Each row below holds a small network's activations on one input, seen along a few directions.
Each table varies a few parts of the input and shows all the possible inputs, shuffled.
Descriptions start from the smaller parts, as in this example, which fits no table here: one of 8 places around a ring, together with either a single point or one of 11 places around a ring or (one of 3 separate values, together with one of 6 places along a line).
Shared parts are said once, and a part with two or three values counts as separate values.
In the rows, zero is written as 128.

Other details of the inputs vary at random and push rows far along three fixed directions, the same in every table; ignore that.

A family of inputs:
row 1: [ 70 138 100 133  94 104  95 138 138  60 196 124 190 194]
row 2: [155 138 143  92 153 138 175 117  89 144 104  59 157 101]
row 3: [150 140 168 123  95  69 124 128 155 133 130 164 128 114]
row 4: [117 121 131  58 151 125 148 135 234 108 116 134  91 102]
row 5: [119 109  97 124 200 199 190 100 101 137 114  75 131  64]
row 6: [192 125 124 191 136 160  92  91  56 178 142  99 134  92]
row 7: [172 143 153 131  72  98 118 162 142 138 108 188 106 132]
row 8: [148  92  73 122  98 147 111 124 103 168 129 127 214 151]
row 9: [165 127 139 114 176 139 157 107 176 175  92 127  63  36]
row 10: [167 121  98 176  78 146  40 129  53 143 163 148 198 166]
row 11: [ 56 121  92 130 113 147 213 141 165 120 104 164 158 169]
row 12: [115  84  94  93  99 124  89 130 118 131 156 119 241 159]
row 13: [132 106 103  69 116 130 124 144  42 150 100 118 179 200]
row 14: [155 150 170 192 143 125 118  95  44 188 129  87 156  99]
row 15: [212 130 164 154  66  85  13 152 151 158 150 193 103 131]
row 16: [118 160 124 174 116 138 139 153 168 111 131 179  31  98]
row 17: [146 140 137 148 189 152 161  95 161 143 115 133  51  41]
row 18: [ 34 124  67 110 123 134 170 143 164  41 141 120 158 177]
row 19: [147 165 178 208  88  58  34 117 135 116 204 160  93 118]
row 20: [ 89 142 107 168  92 116 137 136 180  95 161 178  93 141]
row 21: [132 120 107 110  99 130 194 133 135 141  95 147 150 130]
row 22: [148 128 183 110 101  73 124 138 157 116 141 143 129 114]
row 23: [106 133 134 130 194 170 212 115  89 135  70  46 127 100]
row 24: [103 143 176 137 200 154 228 123 166 143  86 103  46  49]
row 25: [130  97 100  85 113 128  88 122 113 118 124  87 210 158]
row 26: [ 86 120  94  92 133 142 126 124 169  73 158 130 171 161]
row 27: [152 142 127 162 157 152  80 113  12 163 138  77  86 131]
row 28: [196 106 132 102 153 145  59 120  51 194 108  95 107 129]
row 29: [128 171 235 136 139  65 124 142 246  94 143 159  19 110]
row 30: [150 143 147 197 153 139 103 103  44 146 170  61 128  82]
row 31: [ 51 125  79 121  96 155 192 169 154 111  99 190 172 193]
row 32: [116 116 121  93 150 134 101 136 164 106 121 176  49 154]
row 33: [150 128 168 142  95  72  22 123 167  69 180 146 126 160]
row 34: [125 120 117  79 150 142 200 125 101 120  73  66 160 115]
row 35: [ 47 113  98  76 146 145 180 157 137 116  90 159 125 210]
Each input here is: one of 5 places around a ring, together with either a single point or one of 6 places along a line.
Question: Changing only the place on the ring of 5 turns row 32 into row 28. The same change can be made to row 26. Which row results?
Answer: row 4
Question: Start at row 7 and move only the place on the ring of 5, one step at a time. The first step leads to row 31. Which rows follow, in order?
Answer: row 16, row 10, row 15
Question: Which other rows agree with row 18 in the place on the ring of 5? List them by row number.
Answer: row 1, row 16, row 19, row 20, row 27, row 30
Question: Change only the place on the ring of 5 in row 30. List by row number the other rows that result.
Answer: row 5, row 12, row 22, row 24

A family of inputs:
row 36: [ 85 123 108 113 116 118 141 135 172  91 143 146 151 151]
row 37: [108 132 117 129 150 147 165 123 114 124 118 101 129 119]
row 38: [122 123  92 119 146 164 170 126  98 143 101 115 129 117]
row 39: [166 134 156 151  89  90  57 131 129 131 160 158 116 138]
row 40: [115 130 117 149  94 116  97 135 115 110 155 144 165 166]
row 41: [118 134 136 151 106 110  89 133 133 112 158 151 131 157]
row 42: [128 121 122 130 108 116  89 132 125 126 147 152 140 153]
row 43: [ 78 122 103 108 112 119 153 140 181  82 139 153 149 155]
row 44: [150 126 122 144 133 142 105 118  70 157 129 110 137 130]
row 45: [188 140 197 146  92  73  64 135 151 149 139 161  93 122]
row 46: [143 132 126 164 122 145 131 118  66 161 126 106 167 123]
row 47: [138 131 143 120 147 133 168 124 128 148 102 112 122  98]
row 48: [151 127 131 130 135 135 118 116  70 144 127  83 165 123]
row 49: [116 122 134 101 117 109 116 143 179 108 126 164 108 153]
row 50: [128 120 129 116  98 103  94 131 127 111 152 130 178 158]
row 51: [125 146 144 137 161 140 178 131 197 116 106 150  24  69]
row 52: [193 145 175 161 143 117  89 114 122 163 130 126  50  71]
row 53: [153 137 144 168 140 137  97 113  89 148 142 106 116 107]
row 54: [108 118 118  89 114 117 142 147 201  99 118 171 112 143]
row 55: [ 96 121 107 105 103 121 165 149 178 117 113 185 131 151]
row 56: [109 130 106 127 150 154 174 120 106 125 114  94 142 115]
row 57: [118 118 112 106 160 153 159 118 113 134 112  95 143 113]
row 58: [145 123 143 130  97  96  65 124 111 123 164 122 180 155]
row 59: [153 136 154 157 143 124  99 109  94 142 144  93 123 105]
row 60: [126 153 175 147 125  95 120 144 212 101 137 180  21 108]
row 61: [ 89 108  85  87 112 138 145 146 135 109 117 141 178 180]
row 62: [132 121 110 107 144 152 157 129 117 139  98 112 127 118]
row 63: [ 83 115 101  91 114 123 146 142 144  97 131 137 177 174]
row 64: [115 122 113 107 160 153 163 120 108 133 109  94 141 121]
row 65: [114 112  97  94 162 166 173 126 132 137  93 113 125 115]
row 66: [152 117 129 127  95 109  64 127 105 135 151 129 178 160]
row 67: [140 143 142 151 157 143 145 119 147 136 120 124  63  77]
row 68: [127 136 138 138 144 135 172 122 126 142 110 113 120 100]
row 69: [148 126 114 143 131 148 116 121  57 159 124 103 148 131]
row 70: [121 137 137 136 158 139 152 118 127 127 121 105 100 105]
Question: Changing only one part turns row 67 into row 36. The same change can be made to row 60. Which row results?
Answer: row 37
Question: Describe the family of inputs behind these rows.
Answer: one of 5 places around a ring, together with either a single point or one of 6 places around a ring
Question: Change only the place on the ring of 5 in row 44. List by row number the other rows that result.
Answer: row 41, row 49, row 64, row 70
Question: Change only the place on the ring of 5 in row 56. List by row number the other rows that result.
Answer: row 38, row 40, row 48, row 62

A family of inputs:
row 71: [ 89 117 106 120 148 148 151 121 110 131 131 120 169 146]
row 72: [114 129 120 114 112 111 116 140 152  86 144 142 118 148]
row 73: [149 131 164 117 125 101 116 128 160 132 121 131 105 121]
row 74: [156 137 153 155  88  90  92 127 129 137 150 149 132 130]
row 75: [ 95 116 129 116 113 106 115 135 154 121 143 165 149 166]
row 76: [162 125 134 134  84 109  92 138 116 138 140 154 160 138]
row 77: [167 134 146 107 138 129 131 138 132 140 101 136  68 102]
row 78: [106 131 119 126 105 112 141 138 191  86 145 164 118 125]
row 79: [120 128 125 121 155 151 153 118 109 127 120  79 151 114]
row 80: [ 97 111  99  99 144 143 161 125 142 136 115 136 144 139]
row 81: [101 129 108 146 133 153 140 130 107 128 127 129 145 149]
row 82: [135 126 102 141 142 159 133 117 102 144 115 109 123 113]
row 83: [ 87 131 104 131 128 143 184 133 139 113 121 138 153 132]
row 84: [125 131 121 130 104 109 131 133 166 110 137 155 123 121]
row 85: [124 144 146 154 131 124 113 132 162 112 143 147  73 118]
row 86: [ 81 118  87 123 132 159 172 140 130 127 106 144 148 157]
row 87: [131 117 126 127 103 100  65 121 122 127 164 140 167 158]
row 88: [125 117 129 132 106 105  67 124 130 112 173 140 164 156]
row 89: [149 135 122 120 154 143 146 120 103 136 106  96  91  97]
row 90: [142 146 138 162 144 140 147 116 112 136 132 103 108  82]
row 91: [139 128 127 139 114 125 108 128  53 146 131 102 168 157]
row 92: [142 135 144 146 123 119 110 129 150 139 125 153  79 125]
row 93: [165 137 186 143 124  97  94 124 119 149 130 112 119 119]
row 94: [113 105  97  71 131 149 170 141 148 124  94 130 165 142]
row 95: [161 141 178 150 145 119 110 114 101 148 127  91 120 105]
row 96: [137 128 135 114 167 146 163 119 148 124 106  93  98  82]
row 97: [117 145 138 122 154 133 161 133 152 105 119 122  63 101]
row 98: [ 83 122 120 115 123 114 121 135 176  94 157 159 137 155]
row 99: [143 132 135 159 108 119  70 126 125 117 159 136 124 139]
row 100: [139 135 126 146 141 147 128 116  36 147 126  77 162 134]
row 101: [171 129 134 135 142 153 123 129 113 163 103 131  86  98]
row 102: [147 128 140 114 143 125 134 121 142 132 113 103 115 102]
row 103: [106 119  90 101 126 141 159 133 103 126 111 118 155 157]
row 104: [134 128 119 156 108 130 126 122  66 153 135 111 189 139]
row 105: [132 117 132  92 141 129 137 136 179 135 111 167  89 113]
Question: Changing only one part turns row 84 into row 82. The same change can be made to row 76. Which row results?
Answer: row 101
Question: Describe the family of inputs behind these rows.
Answer: one of 5 separate values, together with either a single point or one of 6 places around a ring
Question: Which other rows agree with row 103 in the choice among 5 separate values? List them by row number.
Answer: row 72, row 77, row 89, row 91, row 97, row 100
Question: Which other rows agree with row 71 in the choice among 5 separate values? List them by row number.
Answer: row 75, row 80, row 87, row 88, row 98, row 105
